A small network was shown many inputs. Here are its activations along a few directions, one row for each input.
Each table varies a few parts of the input and shows all the possible inputs, shuffled.
Descriptions start from the smaller parts, as in this example, which fits no table here: ring(8) and (point or ring(9) or (values(3) and line(4))).
Shared parts are said once, and a part with two or three values counts as separate values.
In the rows, 128 means zero.

Table:
r1: [156 113 107 142 127 160 102 127 130 153 178]
r2: [111 144 110 150 121 157 123 142 100 165 126]
r3: [180 119 122  99 127  32 131 125 125  63  99]
r4: [128 164 130 130 115 172  69 120 139 123 128]
r5: [148 139 163 118 148  66 200 165 154 102  97]
r6: [125 168 133 128 107 164  82 121 148 142 133]
r7: [ 75 146 138 121 115 172 104 107 136 144 129]
r8: [131 158 122 121  98 153  90 119 130 151 136]
r9: [107  91 111 135 135 169 125 112 119 156 174]
r10: [125 106 158  88 137  63 151 127 132  41  90]
r11: [151 119 116 121 138  37 161 149 105  72  73]
r12: [134 109 113 165 149 167 144 156 122 176 159]
r13: [127 115 175  87 143  71 193 129 163  98 118]
r14: [100 165 125 150 128 175 101 142 118 129 105]
r15: [105 160 116 142 112 156 121 141 110 158 111]
r16: [136 117 119 162 150 174 154 157 138 185 157]
r17: [176 129 153  95 130  53 129 140 144  37  96]
r18: [ 98 169 127 148 120 167 112 143 127 148 109]
r19: [146 128 108 135 118 161  92 125 123 154 166]
r20: [ 97 105 113 129 127 170 115 110 112 157 161]
r21: [130 114 101 163 139 165 134 149 109 160 152]
r22: [135 138 130 141 128  45 159 121 108  79  52]
r23: [112  86 124 138 144 171 136 119 132 172 182]
r24: [161 108 119 145 136 162 114 134 143 169 186]
r25: [114 114 141 111 123  52 151  83 117  75  71]
r26: [ 82 137 127 114 107 162 112 104 120 153 132]
r27: [138 143 116 129 108 154  92 120 121 159 151]
r28: [162 116 125 141 137 170 124 135 159 178 183]
r29: [178 139 171  95 135  61 171 143 177  95 123]
r30: [163 138 135 119 116  41 130  97 128  71  76]
r31: [113  94 129 135 145 179 146 119 147 181 179]
r32: [147 129 147 117 140  58 157 163 123  45  70]
r33: [120 129 102 156 131 166 123 147 102 161 140]
r34: [130  94 127  92 134  42 154 111 113  68  94]
r35: [ 78 143 136 123 123 180  92 106 128 126 125]
r36: [ 89 120 121 122 117 162 114 105 110 161 147]
The inputs of r36 and r27 match in every part but one. If r13 is changed in the same way as r36 into r27, which row does it become? -> r29
Describe the family of inputs behind these rows. -> values(3) and (line(4) or line(8))
Change only the line(4) part in r3. List by row number the other rows that result. -> r17, r29, r30
Change only the line(8) part in r36. List by row number the other rows that result. -> r7, r9, r20, r23, r26, r31, r35

Table:
r37: [115 137 149 117 111  83 100 101 119  62  70]
r38: [169  85 129 124 157  90 164 143 151 116 168]
r39: [173 127 128 119 140  80 151 142 123 114 124]
r40: [142 148 140 144 124  83 158 148 127 122 101]
r41: [144 149 134 114 125  81 115 103 122  82  79]
r42: [ 31 108 102 143 116 225 106  82  95 220 171]
r43: [135  67 145 138 165 129 221 143 148 154 172]
r44: [ 50 158 141 106 112 117 129 124  93  89  46]
r45: [132 154 121 152 136 227  80 143 162 206 188]
r46: [ 98 135  82 188 126 238  92 147  91 200 158]
r47: [153 137 119 114 113  81 130 126 144  96  88]
r48: [177 100 131 113 141  83 144 154 142 113 153]
r49: [162 185 127 119  77 195  29 112 145 142 167]
r50: [ 79 164 131 108 114  96 112 106 110  60  67]
r51: [162  65 140 120 163 114 187 148 147 144 168]
Describe the family of inputs behind these rows. -> line(4) or line(11)
Which of the alternatives is r43? -> line(11)
